A small network was shown many inputs. Here are its activations along a few directions, one row for each input.
In each table, some parts of the input vary, and every possible input appears once, in random order.
A made-up example of a description, with smaller parts first: one of 4 places along a line, together with either a single point or one of 9 places along a line or (one of 3 separate values, together with one of 5 places around a ring).
Shared parts are said once, and a part with two or three values counts as separate values.
(in the rows, 128 means zero)

Other details of the inputs shift rows strongly along two fixed directions, in all tables alike. That doesn't count.

A family of inputs:
R1: [102 137 127 111 126 107 141 115 149 144 118 146 121 137 123 114]
R2: [104 132 119 119 132 116 136 119 152 138 112 136 126 148 114 116]
R3: [ 95 131 114 115 132 114 138 115 153 140 103 138 123 149 112 112]
R4: [164 104 132 154 109 169  79 128 125 103 125 108 127  72 135 170]
R5: [ 97 130 126 117 130 114 132 118 156 147 113 139 123 143 113 115]
R6: [ 92 131 120 113 131 122 146 108 137 139 105 132 126 141 125 119]
R7: [239 118 146 168 123 157 111 206  23  81 226  85 149 143 149 122]
R8: [168 116 144 159 142 166  84 125 145 128 128 126 137  73 138 183]
R9: [102 138 112 113 130 110 143 109 145 138 112 144 119 138 123 118]
R10: [164 152 130 133 126 110 190 204  44 115 202 105 156 204 145  60]
R11: [162 123 143 150 138 171  94 116 129 123 123 118 142  72 150 186]
R12: [101 131 134 116 128 117 145 117 133 144 109 134 131 140 124 114]
R13: [101 133 121 108 128 110 146 117 149 140 113 146 121 136 123 115]
R14: [166 151 111 138 132 107 180 203  55 115 206 108 150 211 129  60]
R15: [159 110 145 154 118 161  73 124 123 105 128 119 112  66 129 182]
R16: [162 106 141 148 128 163  76 108 126  99 131 108 123  58 133 173]
R17: [ 96 134 128 117 127 118 146 112 138 137 108 133 129 147 129 117]
R18: [101 134 120 110 128 110 146 111 152 137 111 145 120 139 124 120]
R19: [104 111 116 111 111 101 120 113 138 123 107 122 102 134 116 121]
R20: [107 135 126 114 128 108 145 119 144 141 116 146 122 137 122 114]
R21: [ 92 133 135 110 126 115 148 114 140 145 110 133 128 145 124 114]
R22: [167 119 140 156 143 169  84 130 144 125 129 124 136  73 141 179]
R23: [ 99 136 115 111 129 109 141 112 145 138 112 147 122 137 123 117]
Description of these inputs: either one of 5 separate values or (one of 3 separate values, together with one of 6 places along a line).
Which other rows does R20 become when the choice among 3 separate values takes its other values? List them by row number.
> R8, R12

A family of inputs:
R24: [ 76  82 156 125 133 182  43  33 215 141  24 134 100  15 121 229]
R25: [155 118 121 148 124 151 112 159 107 116 139 108 128 135 132 141]
R26: [157 148 124 146 141 144 130 139 122 122 157 130 139 114 136 139]
R27: [ 84 107 144 125 141 179  67  23 219 154  28 152 112  15 138 231]
R28: [150 122 130 152 128 143 112 141 120 107 148 114 137 111 117 127]
R29: [160 115 116 146 120 147 114 151 114 115 140 106 140 131 136 136]
R30: [152 145 136 139 133 143 137 135  90 125 148 124 148 121 153 139]
R31: [166 116 125 128 137 132 115 131 108 107 150 121 123 120 134 138]
R32: [ 91 138 101 107 129 106 170 122 144 145 103 140 131 165 125  97]
R33: [160 143 138 140 123 122 129 150 109 126 155 137 130 106 151 142]
R34: [154 136 134 154 141 150 117 153 126 128 158 127 141 124 126 136]
R35: [159 142 116 146 138 145 134 142 115 127 140 122 145 121 150 143]
R36: [ 80 119 121 106  99  95 136 124 144 140 106 141 105 155 100 105]
R37: [160 136 149 130 134 146 136 139 102 122 149 120 145 116 148 139]
R38: [152 132 153 139 132 139 125 135 112 128 143 113 150 119 142 139]
R39: [ 86 121 120 108  97  90 142 124 143 138 110 136 109 157 105  94]
R40: [ 79 130 110 115 122  95 148 115 144 125 113 128 122 153  94  83]
R41: [156 135 131 152 138 146 122 147 132 127 156 126 145 121 128 132]
R42: [ 95 144 114  96 142  91 152 113 147 143 118 151 114 159 117 102]
R43: [ 74 119 127  95 115 106 153 104 130 127 102 125 118 156 119  89]
R44: [160 139 139 140 124 124 128 147 116 130 151 133 127 105 149 142]
R45: [162 125 148 148 121 128 119 155 124 134 152 128 134 113 141 134]
R46: [ 88 120  95 102 115 107 152 119 145 131  98 128 117 166 119  96]
R47: [160 131 119 144 135 148 130 144 123 129 137 122 148 125 149 133]
R48: [153 129 140 137 131 151 131 135 107 129 142 122 150 120 150 132]
R49: [154 142 150 135 134 143 131 129 105 123 144 119 140 116 149 144]
R50: [ 78 131 135 113 126 113 158 122 130 148 107 136 126 174 115 100]
R51: [ 87 129 133 112 116  88 152 136 147 153 114 148 113 160 112  96]
R52: [155 122 139 145 107 137 106 156 106 120 149 122 116 121 124 140]
R53: [163 134 121 151 137 142 124 151 118 131 143 114 154 126 145 137]
R54: [167 130 132 131 147 134 116 141 125 126 153 134 135 119 140 133]
R55: [ 91 146 113  96 143  91 150 109 146 141 114 156 113 154 118 109]
R56: [150 140 121 146 129 138 121 135 104  99 154 123 133 106 128 134]
R57: [ 89 117 121 102 132  99 134 119 139 129 109 135 100 173  99 103]
R58: [156 128 108 139 123 143 122 139 110 112 136 112 131 121 144 145]
R59: [164 127 123 131 138 127 113 131 100 103 152 123 122 120 138 144]
R60: [159 129 126 153 137 151 121 157 117 133 140 119 149 132 138 142]
R61: [139 116 152 140 125 151 111 140  95 113 140 105 127 123 133 139]
R62: [ 89 135 112 102 100  90 149 115 136 134 113 141 101 148 113 102]
R63: [ 93 115 119 102 130  95 136 121 137 129 114 133 108 174  99  98]
R64: [ 84  93 154 135 139 184  55  38 221 158  32 148 115  25 129 230]
R65: [ 75 134 123  96 117 101 159 104 114 123 108 127 116 155 123  97]
R66: [ 85 118 103 112 116 108 146 132 139 133 102 125 119 176 107 100]
R67: [ 90 124  93 101 115 105 158 120 137 128 103 130 118 165 120  98]
R68: [151 124 133 154 129 144 113 151 109 105 154 115 135 119 114 126]
R69: [ 81  97 148 131 140 176  55  22 231 162  20 146 119  14 131 231]
R70: [ 91 127 111 100  99  92 153 119 135 136 115 143 104 148 112  96]
R71: [160 130 156 142 130 143 126 143 106 127 146 116 149 126 140 133]
R72: [ 93 135 124 103 116  90 162 126 147 147 115 151 113 144 125  97]
R73: [161 119 129 135 104 136 110 147 111 115 151 126 126 107 137 134]
R74: [155 131 126 154 137 151 123 159 114 132 138 122 142 136 137 141]
R75: [153 130 123 144 129 143 123 137 111 102 153 120 132 106 126 127]
R76: [ 82 141 107 111 123 101 153 109 136 121 113 134 113 148 100  88]
R77: [155 127 125 144 127 143 120 143 113 101 153 119 137 111 124 119]
R78: [158 145 114 145 138 143 134 143 108 125 141 128 146 120 152 146]
R79: [160 119 113 146 122 140 115 149 111 115 143 102 141 127 138 136]
R80: [164 142 124 145 140 148 134 146 119 121 164 129 143 117 136 132]
R81: [ 70 120 129 101 116  98 149 105 130 131 102 118 123 157 115  93]
R82: [ 77 135 144 102 127 108 157 120 135 146 103 136 121 172 109 103]
R83: [ 88 114 153 119 141 171  67  29 213 144  35 153 111  14 139 237]
R84: [168 127 138 139 147 135 110 146 127 129 154 129 137 123 132 136]
R85: [ 84 135  92 105 116 104 152 114 135 128 101 132 114 160 125 109]
R86: [148 126 134 153 130 148 111 151 108 108 149 118 128 119 111 129]
R87: [168 113 127 131 135 134 111 136 110 106 152 119 126 125 134 131]
R88: [162 132 151 132 130 145 132 139 105 123 147 121 149 122 146 131]
R89: [ 92 133 107 117 127 110 155 130 147 149 104 133 135 172 118  95]
R90: [163 123 125 131 139 129 113 128 108 107 148 120 120 118 136 143]
R91: [161 129 142 137 121 129 125 150 124 129 149 135 132 109 147 132]
R92: [ 76 117 131 101 116 108 147 111 129 133 103 118 121 159 112  89]
R93: [156 126 147 149 131 150 128 141 107 130 147 114 152 126 144 132]
R94: [ 86 136 123 101 126 111 170 110 129 145 108 138 130 160 126  94]
R95: [155 133 126 137 107 126 117 138 103 114 148 130 120 103 139 147]
R96: [164 109 133 139 135 133 104 138 114 111 151 112 127 128 129 135]
R97: [155 151 122 147 141 143 129 137 119 121 156 133 140 112 138 143]
R98: [ 86 126 115 107  97  84 144 122 138 138 115 134 112 156 107  92]
R99: [ 83 142 121 117 135 112 151 130 152 144 119 143 119 170 100  97]
R100: [167 132 132 139 148 129 112 141 124 132 159 124 138 124 134 135]
R101: [155 139 127 151 140 141 121 143 131 128 155 123 148 116 130 135]
R102: [163 126 140 140 148 136 110 149 123 129 154 132 134 126 128 142]
R103: [164 133 140 142 150 138 110 155 115 130 160 129 126 135 130 138]
R104: [ 87 132 135 111 117  93 151 137 145 152 111 148 107 160 110 101]
R105: [ 89 142 110 108 131 109 160 118 157 140 120 147 127 161 111  88]
R106: [165 115 128 137 136 126 106 136 110 111 151 111 130 125 129 134]
R107: [170 134 129 132 148 134 123 141 117 127 162 132 131 120 141 136]
R108: [158 131 143 146 122 121 119 153 122 134 151 126 137 108 145 133]
R109: [152 130 158 139 133 146 125 146 106 127 145 117 145 127 135 141]
R110: [ 74 129 124  97 118 104 157 102 122 127 106 124 114 152 122  97]
R111: [ 74 120 124  94 117 107 158 100 127 130 101 127 116 149 118  96]
The inputs of R101 and R97 match in every part but one. If R106 is changed in the same way as R101 into R97, which row does it become?
> R59
The inputs of R95 and R73 match in every part but one. If R85 is changed in the same way as R95 into R73, which row does it become?
> R46
The inputs of R86 and R75 match in every part but one. If R25 is changed in the same way as R86 into R75, which row does it become?
> R67
Describe the family of inputs behind these rows.
> one of 8 places along a line, together with either one of 5 separate values or one of 6 places around a ring
A walk changes only the place on the ring of 6. It starts at R107 and steps to R72. List the rest of the walk in order.
> R37, R94, R32, R80
Which other rows does R28 become when the choice among 5 separate values takes its other values? List them by row number.
> R29, R39, R92, R96
A walk changes only the place on the line of 8. It starts at R30 and steps to R27. List the rest of the walk in order.
> R94, R48, R69, R93, R64, R50
List by row number the other rows that have the place on the line of 8 in common with R102.
> R24, R34, R36, R51, R60, R63, R64, R66, R68, R109
List by row number the other rows that have the place on the line of 8 in common with R44.
> R26, R27, R35, R42, R49, R58, R62, R76, R90, R110
Which other rows does R103 become when the place on the ring of 6 takes its other values? List them by row number.
> R50, R74, R82, R99, R104

A family of inputs:
R112: [ 95 151 102 114 128  97 165 133 154 156 115 154 126 165 123 103]
R113: [ 75 100 135 127 161 184  60  31 242 152  25 152 111  37 116 224]
R114: [ 85 111 125  94 108  90 139 114 127 125 110 128 100 161 106  94]
R115: [161 134 115 142 129 127 120 145 130 118 155 133 129 109 131 131]
R116: [157 128 148 134 126 124 117 138 117 121 156 131 125 110 130 131]
R117: [ 82 126 142 104 128 114 157 119 135 150 106 131 132 169 117  93]
R118: [ 77  87 125 127 142 175  50  29 237 142  21 138 108  32 112 219]
R119: [159 111 112 134 126 132 106 138 114 104 145 114 120 124 125 134]
R120: [155 131 143 136 117 123 120 143 117 122 154 131 125 104 136 131]
R121: [160 136 122 140 147 130 114 138 127 113 160 135 124 115 121 134]
R122: [158 140 112 145 122 131 123 146 127 119 153 136 127 108 132 135]
R123: [153 133 150 134 135 126 114 136 114 117 159 133 120 110 125 133]
R124: [ 77 128 139 107 120 112 161 121 139 152 100 132 132 164 121  95]
R125: [151 110 137 133 106 128 110 141 101 109 140 111 116 115 134 133]
R126: [ 85 140 126 105 103  87 157 124 140 139 118 149 108 147 112  94]
R127: [153 138 154 136 147 132 121 139 120 139 150 137 134 122 138 145]
R128: [153 142 145 142 123 132 131 148 120 145 143 138 137 115 149 146]
R129: [ 83 141 106 116 124 118 166 129 144 146 104 136 135 172 118  95]
R130: [ 92 119  93 103 111  92 144 124 136 120 110 129 105 163 108  91]
R131: [142 149 138 116 131 142 154  98  81 112 135 119 146  99 177 143]
R132: [ 86 158  96  87 136 107 188  83 114 123 105 137 136 146 149 102]
R133: [141 131 150 145 120 154 131 145 110 135 132 119 146 121 145 139]
R134: [138 122 141 146 107 146 120 141 101 122 132 108 138 117 136 136]
R135: [157 116 115 135 134 134 105 138 110  99 148 115 115 125 119 137]
R136: [143 115 149 139 124 145 112 134 105 119 137 104 139 124 130 132]
R137: [153 127 129 144 147 155 125 141 124 129 139 118 151 132 134 134]
R138: [155 119 104 140 109 135 113 146 110 105 141 117 118 117 131 138]
R139: [165 139 124 141 151 135 124 144 136 138 150 136 142 126 140 142]
R140: [158 135 153 135 139 131 124 141 123 143 148 134 138 121 144 141]
R141: [149 111 143 130 123 130 105 135  98 103 146 114 112 121 124 137]
R142: [156 138 149 139 130 129 128 147 123 144 146 134 139 117 149 141]
R143: [147 115 133 135  99 130 113 143  99 109 139 115 115 113 135 138]
R144: [144 127 113 151 120 150 121 143 115 116 133 109 141 123 132 137]
R145: [ 80 126 107 112 137 111 144 114 139 127 107 124 123 173  98  94]
R146: [100 137 104 105 131  90 150 122 152 133 128 148 114 158 104  89]
R147: [148 121 116 149 127 147 117 141 117 116 136 106 143 124 132 132]
R148: [162 144 127 143 159 136 122 143 131 133 153 138 138 129 135 143]
R149: [ 76 122 136 106 125 107 145 113 123 130 108 121 120 168 102  94]
R150: [150 128 124 147 138 154 129 146 125 131 135 119 152 127 141 135]
R151: [163 141 119 144 142 134 127 149 135 140 147 136 142 121 146 140]
R152: [ 74 120 130 108 108 104 150 117 131 137  99 120 124 161 112  93]
R153: [ 79 130 145 106 136 115 156 117 132 145 107 134 128 171 111  97]
The inputs of R152 and R147 match in every part but one. If R124 is changed in the same way as R152 into R147, which row does it become?
> R150
The inputs of R145 and R149 match in every part but one. If R146 is changed in the same way as R145 into R149, which row does it become?
> R116
Describe the family of inputs behind these rows.
> one of 2 separate values, together with either a single point or (one of 4 places along a line, together with one of 5 places around a ring)
Which other rows does R131 become when the choice among 2 separate values takes its other values? List them by row number.
> R132
A walk changes only the place on the line of 4. It starts at R143 and steps to R125. List the rest of the walk in order.
> R114, R141

A family of inputs:
R154: [140  98 136 151 144 169  31  75 221 140  78 158  97  10 125 241]
R155: [111  85 165 143 123 199  44  53 179 129  52 114 122  12 137 234]
R156: [195 164 146 164 165 167 156 168  87 147 182 122 191 137 179 135]
R157: [ 77 133 111  93 114  90 156 104 130 125 108 138 105 155 108  92]
R158: [206 130 125 152 118 134 117 173  83 103 190 116 135 115 146 130]
R159: [ 74 122 126  92 113  97 153 103 128 127  95 129 109 157 117 100]
R160: [ 84 173 126 106 150 101 191 113 155 176 110 164 145 160 145 105]
R161: [ 69 122 109 101 120 107 151 104 131 125  97 127 116 162 107  92]
R162: [185 120 144 153 123 163 120 165  59  98 170  86 151 133 150 133]
R163: [210 136 127 157 137 129 115 183  93 106 203 119 138 126 134 124]
R164: [ 88 131 106 110 128  92 145 129 158 139 112 140 118 172  93  89]
R165: [ 86 128 109 114 131  98 142 135 163 144 112 147 110 175  92  95]
R166: [ 70 121 139  96 104 100 153 103 126 131  98 129 114 150 114  95]
R167: [198 129 123 162 122 147 118 182  78 101 186 102 144 129 144 127]
Describe the family of inputs behind these rows.
> one of 2 separate values, together with either a single point or one of 6 places along a line
The inputs of R167 and R158 match in every part but the choice among 2 separate values. If R165 is changed in the same way as R167 into R158, which row does it become?
> R154

A family of inputs:
R168: [ 16  84  97  80 109  83  96  54 219 129  37 149  53 130  59 121]
R169: [147 153  98 130 128 101 169 176  95 126 172 128 140 187 127  81]
R170: [ 26 131 112  79 123  78 139  60 219 163  50 178  88 128  92 121]
R171: [137  77 150 144 106 182  43  79 143  95  82 100 103  27 132 212]
R172: [140  94 144 133 106 152  94 119  87  91 125  86 119 108 124 142]
R173: [199 151 123 148 126 127 162 187  55 108 206 113 154 150 159  99]
R174: [128 145 135 130 130 124 177 164  76 132 158 103 161 194 133  74]
R175: [185 124 171 160 141 177 100 142  96 127 153 107 160  91 162 173]
R176: [ 41 139 112  83 131  98 189  95 139 148  81 135 133 197 110  76]
R177: [107 124 113 119 139 129  98  78 193 141  80 155 111  72 126 174]
R178: [155 112 134 163 139 182  59 100 193 139  93 138 126  30 136 218]
R179: [107 133 123 113 144 105 122 113 169 138 120 158 106 130 104 125]
R180: [ 45 139 117  78 131  88 185  88 135 146  91 136 126 186 116  73]
R181: [149 118 154 148 132 175  65  84 172 132  98 147 124  17 150 220]
R182: [191 133 151 171 135 174 114 163  86 117 164 100 166 104 162 155]
R183: [107 130 101 119 147 119 124 116 174 138 111 148 115 140 106 128]
R184: [206 143 119 151 148 123 134 185  85 106 212 121 144 151 136 106]
R185: [ 83 116 155 115 140 153 102  50 176 146  61 145 116  66 133 183]
R186: [143 156 105 127 121 105 185 180  75 124 171 123 150 195 138  69]
R187: [204 127 132 175 152 163  90 172 124 119 174 122 147 102 133 158]
R188: [187 147 129 159 121 140 155 196  71 121 192 109 161 155 148 100]
R189: [ 62 135 112  88 135  69 162 125 179 160 106 162 105 196  86  72]
R190: [137 154 121 118 129 102 190 165  62 118 174 114 149 191 145  69]
R191: [ 68 141 112  95 119  68 170 129 159 162 109 158 111 190 103  71]
R192: [ 46 137 131  87 119  82 179 109 147 161  89 143 122 190 116  75]
R193: [201 100 128 161 101 145  77 166  82  79 176  93 116  96 126 150]
R194: [148  96 129 137  92 138  91 132 103  92 132 102 108  99 123 140]
R195: [137 150 128 122 116  99 179 182  86 140 168 130 141 189 134  72]
R196: [195 139 160 157 135 162 119 152  77 111 174 111 149  94 164 158]
R197: [143 114 142 152 144 196  71  79 165 129  80 126 137  32 157 226]
Describe the family of inputs behind these rows.
> one of 5 places along a line, together with either a single point or one of 5 places around a ring
The inputs of R180 and R177 match in every part but the place on the line of 5. If R176 is changed in the same way as R180 into R177, which row does it become?
> R169
